[-67  77  39  -6 -59 -34  30  28 104 -33   1  75  23 -54  32  -2  -2  20
  -9   6 -55  11] : H
[ 14 -37 -28  50  40  57 -38 -45 -23   3  12  35 -85  95   4  -2  14 -77
  42  -1   7 -11] : S
[-39 -45 -22  10 -47  13  55  45  27 -65  36  12 -24 -19 -35  34  19  36
  35 -26   1 -16] : F
key -> tag
[-11] -> z_172
[-2] -> z_686
[34] -> z_325
[12] -> z_797
key S 16:   z_686
miss H: [ 20   6 -55  32  -9 -54  77  39 -33  75 -67   1  11 -59 104  -6  -2  23
  28  -2  30]  [-34]
find: [-39 -45 -22  10 -47  13  55  45  27 -65  36  12 -24 -19 -35  34  19  36
  35 -26   1 -16]  F
start: [-38 -45]  S, 7
miss S: [ 42 -11 -85  95 -23  35  57  -2  14  40  12   7  14  -1   4 -45 -28   3
  50 -38 -37]  [-77]
find: [ 14 -37 -28  50  40  57 -38 -45 -23   3  12  35 -85  95   4  -2  14 -77
  42  -1   7 -11]  S

[-14   0  -1   1  -8 -15] = X
[-83 -11 -15 -32 -25 -69] = L
[-16  -1  -2  -1 -10 -14] = B
[ 1 -2 -2 -6  3  2] = T
[  2  -3  -2 -10   5   5] = Z
[15  4  4 14  2 12] = Y
[28 10 10 28 -1 19] = J
[ -1   2  -2   0 -18 -34] = W
[18  9  7 23  1 13] = M
[-18  -6  -5 -12  -2 -15] = V
miss W: [  2  -2  -1 -18 -34]  [0]
key -> tag
[-7] -> z_48
[-11] -> z_603
[11] -> z_91
[0] -> z_715
[-2] -> z_574
[9] -> z_44
[10] -> z_792
[-5] -> z_944
[8] -> z_584
[-6] -> z_920
key V 2:   z_920
find: [-18  -6  -5 -12  -2 -15]  V
find: [-83 -11 -15 -32 -25 -69]  L

[-48  98  41  44] : G
[25 45 33 -3] : D
[-48  11   5  43] : N
[-50   7   6  45] : A
[-17  98  41  97] : R
[ 72 -43  10  -1] : Q
[88 25 32 -6] : E
[80 31 34 30] : P
miss P: [34 30 80]  [31]
start: [41 44]  G, 3
miss A: [-50  45   6]  [7]
start: [7 6]  A, 2
find: [-17  98  41  97]  R
key -> tag
[45] -> z_805
[25] -> z_307
[31] -> z_390
key D 2:   z_805
miss R: [ 41  97 -17]  [98]

[-86  26 -62 -32]  porak
[ 60  75   3 -43]  Kevon
[ 49  87 -32 -31]  fivu
[-86  26 -92 -11]  Par
miss fivu: [-31  49  87]  [-32]
start: [  3 -43]  Kevon, 3
tags:
[-43] -> z_6
[-11] -> z_9
[-92] -> z_650
key Par 4:   z_9
start: [-62 -32]  porak, 3

[ -1 -65  -3  -1] : U
[ 0 -3 -2 57] : C
[-65  -3  -1 -72] : K
miss K: [ -1 -65  -3]  [-72]
start: [-3 -2 57]  C, 2
tags:
[-3] -> z_386
[-1] -> z_813
[-2] -> z_404
key U 3:   z_386
miss C: [-2 57  0]  [-3]
find: [-65  -3  -1 -72]  K
find: [ 0 -3 -2 57]  C
start: [ -1 -65  -3]  U, 1

[ 15  13  16  29  -9  -4 -13  15  11  12  -9  22 -16  16   8 -11] : sep
[ 10   6  13  13 -22  20  10   1   1  18 -22   8  14  11   5   2] : vozi
[-69  -1  38  20  21  86   3  15 -73  51 -19  26  26 -87  35 -14] : Neza
[-32 -36  52  48  -8  39 -31  40 -31  52  17  44 -23 -30  39 -40] : dulo
[ 15  22  -8  -9 -32   2  17 -15   4 -12 -35  -6  16   9  -6  15] : nazur
[-14 -13 -15  -4   6 -11 -10 -11 -10 -28   0  -8 -11 -21  -4 -11] : Seb
miss Neza: [ 21 -14  26  -1 -87   3  35  15 -19  86  26  38  51 -73 -69]  [20]
miss nazur: [-32  -9 -35  15   9  16  22   2  15   4 -12  -6  17  -6 -15]  [-8]
tags:
[-11] -> z_365
[0] -> z_778
[4] -> z_534
[-1] -> z_962
[-10] -> z_987
key Seb 9:   z_987
find: [-14 -13 -15  -4   6 -11 -10 -11 -10 -28   0  -8 -11 -21  -4 -11]  Seb
start: [13 13]  vozi, 3

[16 37 29 32 -5 -4  5 47] -> dud
[ 33 -19  -7  65 -28 -12  36  21] -> Nid
[-59 -43 -36 -73 -17  33 -20 -58] -> Dun
[ 43  33  34  12   1 -10  44  67] -> lik
[ 35  -3  14  33 -17   3  18  35] -> nuzim
key -> tag
[33] -> z_259
[34] -> z_592
[44] -> z_228
[-59] -> z_860
[16] -> z_89
[43] -> z_358
key lik 1:   z_358
miss Dun: [-36 -20 -17  33 -73 -58 -43]  [-59]
miss lik: [ 34 -10  43  67   1  44  12]  [33]
miss lik: [ 34  44  33 -10   1  12  67]  [43]
find: [ 35  -3  14  33 -17   3  18  35]  nuzim
find: [16 37 29 32 -5 -4  5 47]  dud

[-26  15  -1 -14  13  21  25]  bepon
[-37   8  35  28 -28  69  -4]  Muve
[ 14  33 -18 -71  68 -32  89]  ved
[ 63 -14  57 -18  28 -52 -16]  ket
[-52 -23 -38 -53 -63  43 -35]  gub
[86  9 61 85 21  2 29]  vipa
[-96   5   4 -12  39  69  -4]  vube
[ -3   2 -53   7  12 -43 -13]  muf
[-36  20 -18 -74  81 -66  58]  sek
tags:
[21] -> z_522
[19] -> z_670
[5] -> z_396
[81] -> z_554
[-14] -> z_488
[20] -> z_591
[2] -> z_192
[9] -> z_867
key sek 2:   z_591
find: [ 63 -14  57 -18  28 -52 -16]  ket
find: [-37   8  35  28 -28  69  -4]  Muve
miss vipa: [29 85 21  2  9 61]  [86]
find: [86  9 61 85 21  2 29]  vipa
miss gub: [-52 -63 -38 -35  43 -23]  [-53]

